A small network was shown many inputs. Here are its activations along a few directions, one row for each input.
In each table, some parts of the input vary, and every possible input appears once, in random order.
A made-up example of a description, with smaller parts first: ring(8) and (point or line(11) or (values(3) and line(4))).
Shared parts are said once, and a part with two or three values counts as separate values.
In the rows, 128 means zero.

Other details of the inputs shift rows strongly along three fixed directions, in all tables alike. That doesn't count.
To show where, the next rows are all for the same input, with only those details redrawn:
137  102  104  144  149  113  118  112  132  96  168  135
145  109  128  115  113  113  146  151  117  142  142  132
131  12  173  100  123  81  32  28  61  184  17  146
145  111  126  118  114  114  146  152  119  140  143  132
131  136  103  171  160  132  119  118  137  91  99  137
140  141  131  136  121  131  151  158  119  137  77  136

A family of inputs:
r1: 103  129  99  158  131  132  137  110  148  101  103  127
r2: 128  136  140  99  103  116  115  148  137  144  148  133
r3: 117  181  129  137  111  165  144  132  120  135  83  136
r4: 126  141  125  123  158  139  90  87  143  113  175  119
r5: 120  119  129  110  105  137  162  116  126  156  151  108
r6: 118  116  119  115  97  126  166  119  124  147  143  112
r7: 133  104  143  118  104  114  147  154  122  137  149  138
r8: 105  157  149  133  98  150  136  153  131  126  78  152
r9: 106  113  139  109  100  111  146  148  151  138  147  118
r10: 119  188  136  135  127  182  136  124  123  140  81  129
r11: 109  108  104  135  135  104  118  107  160  106  162  116
r12: 155  132  160  90  143  143  95  180  86  128  159  129
r13: 110  161  129  131  116  136  160  137  141  150  92  107
r14: 140  153  139  134  135  119  130  160  135  143  66  126
r15: 153  137  142  106  145  125  135  137  126  161  153  105
r16: 114  118  113  136  152  124  115  78  156  122  173  102
r17: 148  129  139  104  127  113  143  142  121  155  154  114
r18: 105  105  133  116  90  120  156  140  136  135  142  127
r19: 128  108  127  140  149  100  104  120  153  96  168  129
r20: 113  180  116  157  159  150  96  95  146  100  98  130
r21: 124  127  128  108  92  128  131  143  122  139  147  144
r22: 141  119  109  145  170  138  120  87  128  108  174  120
r23: 137  101  103  145  149  112  117  112  132  97  167  135
r24: 103  160  130  156  146  140  96  121  161  83  104  142
r25: 152  117  147  102  130  157  121  171  74  130  165  139
r26: 141  157  128  139  129  147  160  142  112  141  84  126
Changing only one part turns r3 into r20. The same change can be made to r8. Which row results? -> r24
What is each input in this table made of? -> values(2) and (point or (values(3) and line(4)))
Change only the values(2) part in r25. List by row number the other rows that result. -> r12
Change only the values(3) part in r19. List by row number the other rows that result. -> r9, r24

A family of inputs:
r27: 132  107  148  118  136  127  96  105  108  129  136  133
r28: 131  139  142  117  111  131  135  119  118  168  84  122
r29: 122  140  118  139  145  142  112  132  126  102  153  126
r30: 129  123  156  121  114  129  124  139  112  145  72  143
r31: 131  88  123  134  137  108  111  106  118  123  120  125
r32: 135  110  136  118  142  121  95  108  127  124  139  129
r33: 139  143  111  155  146  131  150  147  143  101  152  129
r34: 103  96  126  134  120  129  119  88  140  118  129  130
r35: 132  161  138  136  135  140  138  165  132  130  82  134
r36: 137  165  138  130  128  150  144  153  127  138  100  133
r37: 120  115  128  118  131  115  99  91  134  130  132  121
r38: 127  181  128  128  125  154  152  177  131  137  78  122
r39: 135  142  101  150  150  142  129  118  134  109  136  126
r40: 132  162  130  139  135  153  147  147  115  137  86  123
r41: 137  99  135  119  135  116  106  106  115  129  135  141
r42: 115  104  128  133  117  106  108  106  136  122  128  131
r43: 123  125  149  112  107  128  116  150  104  163  53  141
r44: 131  148  100  147  144  149  132  125  137  101  149  131
r45: 159  145  148  82  78  125  204  223  117  186  175  126
r46: 116  153  117  140  149  136  123  119  141  105  142  116
r47: 127  136  150  108  105  132  129  115  113  167  76  129
r48: 115  144  107  145  133  122  124  128  154  102  152  132
r49: 138  135  128  140  159  136  116  122  130  111  140  122
r50: 115  169  113  144  140  144  132  138  148  102  158  122
r51: 118  95  133  129  114  107  109  91  128  123  123  136
r52: 138  144  110  159  154  129  141  146  151  92  147  127
r53: 138  113  135  131  150  128  105  103  114  126  137  126
r54: 158  84  157  57  90  103  144  159  109  187  205  118
r55: 151  98  142  52  62  117  169  182  106  178  239  128
r56: 119  105  128  119  117  110  109  96  128  130  131  137
r57: 122  177  127  129  114  135  164  174  144  138  88  123
r58: 133  149  125  139  152  142  125  142  137  102  157  122
r59: 128  140  102  145  141  119  139  125  154  109  153  120
r60: 127  118  126  130  140  123  113  89  118  132  137  119
r61: 125  104  135  115  139  124  98  109  107  127  131  120
r62: 126  154  133  143  116  129  160  153  138  143  70  120
r63: 133  147  120  142  143  143  122  130  142  102  154  137
r64: 124  162  111  141  140  144  146  128  140  106  161  120
r65: 131  168  134  131  135  153  150  162  120  138  82  117
r66: 124  157  100  148  134  131  151  130  153  100  155  130
r67: 140  158  140  130  132  144  140  147  123  147  89  129
r68: 126  109  116  129  131  125  111  115  121  113  131  141
r69: 134  93  120  128  137  115  109  99  109  134  121  134
r70: 132  100  138  120  132  117  100  109  119  124  134  145
r71: 133  88  123  137  132  113  116  101  111  129  119  130
r72: 129  130  103  152  138  134  142  131  134  95  136  133
r73: 99  96  133  123  124  117  119  93  141  133  123  117
r74: 133  138  157  112  119  138  111  142  117  155  82  135
r75: 98  99  130  127  117  122  117  100  143  128  134  126
r76: 140  128  119  143  153  123  123  131  139  110  141  131
r77: 119  97  128  128  120  99  112  103  133  124  132  123
r78: 152  89  150  74  81  101  166  170  111  164  214  129
r79: 123  96  125  134  125  119  108  107  116  114  116  140
r80: 107  91  133  124  126  117  122  87  139  144  118  116
r81: 122  93  126  129  121  110  105  120  119  119  134  135
r82: 132  97  119  124  141  112  109  111  118  128  123  128
r83: 126  170  137  129  130  144  148  145  128  144  88  114
r84: 118  124  131  122  130  127  110  98  122  122  142  127
r85: 121  166  107  144  131  142  140  128  156  103  157  128
r86: 114  155  97  164  139  147  173  134  168  102  158  116
r87: 134  121  149  102  115  132  124  134  103  175  65  124
r88: 124  105  124  131  117  110  128  103  131  124  135  130
r89: 130  124  155  125  123  122  120  142  114  146  64  134
r90: 126  129  153  104  104  137  113  142  104  170  69  135
r91: 128  137  120  152  141  129  124  145  146  95  148  138
r92: 128  171  137  130  121  160  147  163  117  130  92  129
r93: 109  158  96  163  136  153  173  136  170  88  163  123
r94: 124  149  134  137  120  135  149  169  122  134  58  127
r95: 117  115  131  118  122  117  94  95  132  135  133  129
r96: 148  123  123  95  75  105  208  189  138  158  232  114
r97: 130  104  138  127  137  114  91  114  124  122  131  143
r98: 127  142  104  153  140  124  141  116  146  113  141  127
r99: 131  108  148  119  137  125  90  111  112  129  138  131
r100: 131  107  127  124  136  132  108  99  108  121  147  127
r101: 132  125  139  114  109  132  136  140  102  157  70  139
r102: 136  107  144  118  138  127  106  106  107  131  141  129
r103: 125  148  101  144  147  132  136  152  143  96  139  126
r104: 127  146  108  139  144  128  129  112  151  114  150  117
Changing only one part turns r82 into r43. The same change can be made to r65. Which row results? -> r29
Changing only one part turns r44 into r38. The same change can be made to r47. Which row results? -> r37
What is each input in this table made of? -> ring(6) and (point or (values(3) and line(4)))
List by row number the other rows that have the ring(6) part in common with r28. -> r33, r39, r40, r45, r53, r60, r67, r69, r71, r86, r96, r98
Change only the line(4) part in r32. List by row number the other rows that result. -> r35, r58, r89
List by row number the other rows that have the ring(6) part in common with r63. -> r27, r30, r34, r51, r55, r56, r68, r70, r79, r84, r85, r92
Change only the line(4) part in r46. List by row number the other rows that result. -> r37, r57, r77
Change only the values(3) part in r78. List by row number the other rows that result. -> r72, r88

A family of inputs:
r105: 152  146  138  94  91  128  188  209  113  161  156  129
r106: 124  139  111  144  159  131  107  104  148  87  180  120
r107: 124  85  143  103  102  108  121  111  113  148  146  135
r108: 146  83  138  104  116  101  110  116  107  148  141  134
r109: 116  117  103  145  138  124  114  102  145  88  160  131
r110: 134  111  150  129  129  130  108  123  94  154  41  134
r111: 141  201  115  133  124  166  194  204  149  113  193  118
r112: 127  124  117  126  147  133  105  106  126  112  173  125
r113: 120  84  143  102  98  99  117  116  124  154  146  128
r114: 141  174  144  126  110  150  181  211  122  155  70  129
r115: 112  133  146  132  114  127  111  111  123  151  34  140
r116: 101  159  112  181  162  148  115  108  156  86  55  135
r117: 135  85  161  77  109  116  107  115  100  174  147  119
r118: 121  179  118  160  161  156  107  111  143  109  69  134
r119: 138  100  129  129  135  105  113  118  121  118  151  131
r120: 118  129  81  161  153  126  149  83  163  92  186  106
What is each input in this table made of? -> point or (values(3) and ring(5))
Change only the ring(5) part in r105. List by row number the other rows that result. -> r108, r110, r114, r119
Change only the ring(5) part in r115. List by row number the other rows that result. -> r107, r109, r113, r116

A family of inputs:
r121: 126  134  121  155  151  126  116  112  139  107  103  130
r122: 131  113  132  113  113  111  135  129  133  135  166  130
r123: 131  138  128  130  127  134  150  146  135  134  126  122
r124: 127  146  133  125  128  141  139  143  130  135  128  123
r125: 130  138  126  132  127  137  150  146  131  133  124  123
r126: 127  149  127  127  123  138  142  141  128  133  126  120
r127: 120  145  122  148  154  140  113  110  138  110  111  127
r128: 125  86  124  129  139  110  94  95  117  115  132  134
r129: 123  137  110  154  150  131  125  110  138  106  114  125
r130: 129  139  123  131  122  134  151  141  126  131  118  122
r131: 129  150  131  125  128  134  133  154  135  126  128  128
r132: 126  143  127  130  116  132  140  150  134  128  123  132
r133: 128  105  133  113  108  119  131  124  121  135  153  132
r134: 122  103  172  101  96  122  110  113  92  183  33  139
r135: 123  103  174  98  98  114  100  114  96  190  25  137
r136: 119  138  116  146  138  131  121  107  138  117  106  129
r137: 121  140  125  151  151  136  108  111  134  106  111  130
r138: 129  139  126  132  128  136  149  147  134  133  125  123
r139: 132  138  128  127  124  127  142  156  131  130  121  128
r140: 128  149  130  126  128  137  135  156  133  125  131  128
r141: 120  140  122  148  152  144  111  107  134  108  111  127
r142: 122  138  125  144  150  134  102  116  135  107  106  131
r143: 125  145  123  127  118  130  147  139  137  135  122  126
r144: 126  143  127  130  115  133  139  150  133  127  121  133
r145: 126  140  130  127  117  127  137  147  135  132  119  132
r146: 131  111  129  106  114  120  130  125  120  139  174  119
r147: 123  132  119  158  151  131  118  113  135  103  106  131
r148: 150  109  132  104  124  118  124  134  109  142  174  132
r149: 128  106  132  109  109  121  132  122  125  142  156  128
r150: 124  147  119  129  117  135  152  142  135  129  128  127
r151: 128  110  129  114  111  114  127  133  129  133  161  131
r152: 124  145  124  130  120  137  147  142  138  131  130  129
r153: 129  146  136  127  125  138  139  148  127  130  125  128
r154: 139  143  119  150  160  136  108  113  129  109  109  134
r155: 118  139  117  151  141  138  120  110  141  110  112  131
r156: 118  140  112  150  139  133  124  109  139  111  112  129
r157: 132  94  133  113  115  112  134  128  115  135  162  129
r158: 134  119  125  107  120  116  135  131  133  137  185  117
r159: 125  146  127  127  120  134  147  141  139  132  125  128
r160: 124  93  116  139  148  120  107  89  128  108  155  127
r161: 122  139  109  155  150  134  127  111  137  104  113  125
r162: 130  109  130  106  113  121  129  123  117  140  169  119
r163: 127  89  182  93  102  116  103  105  85  204  8  131
r164: 130  139  123  131  126  130  144  157  131  125  128  129
r165: 126  143  129  132  117  134  144  144  133  128  123  132
r166: 130  108  136  110  108  112  131  126  126  141  156  131
r167: 136  97  130  104  113  106  135  123  120  149  162  119
r168: 120  100  121  132  133  123  105  89  129  117  140  132
r169: 146  149  129  128  134  137  137  151  122  132  127  132
r170: 126  107  130  132  144  119  94  94  128  113  144  129
r171: 132  140  130  134  126  127  146  149  133  129  121  127
r172: 132  139  127  128  126  126  142  155  133  128  120  128
r173: 126  148  126  128  122  133  148  142  142  131  129  128
r174: 119  140  120  148  152  145  114  108  134  105  116  127
r175: 126  142  130  131  116  133  144  144  133  130  123  132
r176: 150  101  136  101  121  117  119  128  100  147  164  133
r177: 141  97  123  130  152  119  88  89  110  117  148  135
r178: 136  98  130  105  114  106  134  122  122  147  160  119
r179: 120  140  116  146  139  130  121  107  141  117  106  128
r180: 128  105  130  105  107  113  132  120  123  147  155  126
r181: 132  139  130  133  125  128  148  150  133  130  124  127
r182: 129  101  115  132  144  109  110  92  134  116  151  123
r183: 128  149  129  125  125  133  140  141  131  137  124  120
r184: 127  149  131  126  128  143  141  145  132  131  130  123
r185: 127  111  125  129  146  118  92  102  134  109  147  129
r186: 134  98  135  115  118  108  132  129  120  140  161  127
r187: 141  93  125  128  150  122  86  86  105  119  141  137
r188: 122  138  131  146  149  132  105  109  133  114  101  130
r189: 129  150  134  124  130  138  140  144  135  136  128  123
r190: 127  104  130  113  108  118  123  128  121  132  150  133
r191: 125  108  125  129  146  124  100  93  131  116  153  125
r192: 123  134  114  153  152  129  114  121  137  101  110  132
r193: 122  136  114  161  152  134  122  117  137  96  113  131
r194: 126  93  120  141  145  113  102  92  127  108  147  130
r195: 130  141  122  132  123  131  151  143  131  132  122  121
r196: 118  137  119  149  141  136  118  108  140  114  108  131
r197: 121  139  129  148  150  133  106  109  133  110  104  130
r198: 146  148  129  127  132  137  137  150  120  134  128  132
r199: 125  144  124  131  116  134  141  151  135  123  127  133
r200: 134  98  129  111  119  115  138  128  125  139  175  122
r201: 128  144  136  126  123  140  140  147  125  127  126  128
r202: 128  134  124  129  123  131  143  155  126  124  125  130
r203: 126  133  119  149  150  126  112  118  138  106  102  131
r204: 132  111  133  106  118  124  119  136  121  129  162  128
r205: 127  143  131  123  124  140  133  152  126  124  126  130
r206: 124  141  126  128  117  140  147  140  133  131  125  129
r207: 129  137  125  132  126  139  152  146  129  130  126  124
r208: 124  146  121  129  116  134  149  140  135  131  124  127
r209: 126  143  131  129  118  128  145  144  136  130  125  131
r210: 145  144  128  126  131  143  138  149  112  130  125  134
r211: 126  143  134  122  125  145  141  142  125  133  124  125
r212: 131  113  130  106  116  117  130  127  123  143  173  118
r213: 125  107  124  132  145  124  88  99  127  106  139  132
r214: 125  103  184  93  101  124  101  113  82  189  24  135
r215: 132  113  134  108  118  121  119  136  122  132  162  127
r216: 130  141  121  131  123  134  152  143  129  130  122  121
r217: 126  89  121  133  143  110  94  96  121  112  137  133
r218: 121  141  118  148  149  137  113  106  134  109  113  124
r219: 129  148  134  128  125  137  140  149  130  127  130  127
r220: 126  142  130  131  117  131  144  144  134  130  124  132
r221: 126  141  129  127  116  129  138  149  135  131  121  132
r222: 133  113  129  103  116  116  132  128  127  141  179  117
r223: 124  142  122  127  115  135  149  138  131  132  123  127
r224: 132  140  127  130  129  132  148  145  139  133  125  122
What is each input in this table made of? -> line(8) and (point or (values(3) and line(4)))
Changing only the line(8) part turns r197 into r201. The same change can be made to r178. Which row results? -> r130
Changing only the line(8) part turns r159 into r196. The same change can be made to r163. Which row results? -> r123
List by row number the other rows that have the line(8) part in common with r213. -> r125, r126, r141, r144, r149, r153, r161, r165, r176, r194, r208, r217
Change only the line(4) part in r173. List by row number the other rows that result. -> r122, r135, r179
Change only the values(3) part in r185. List by row number the other rows that result. -> r135, r203
Change only the values(3) part in r223. List by row number the other rows that result. -> r130, r162
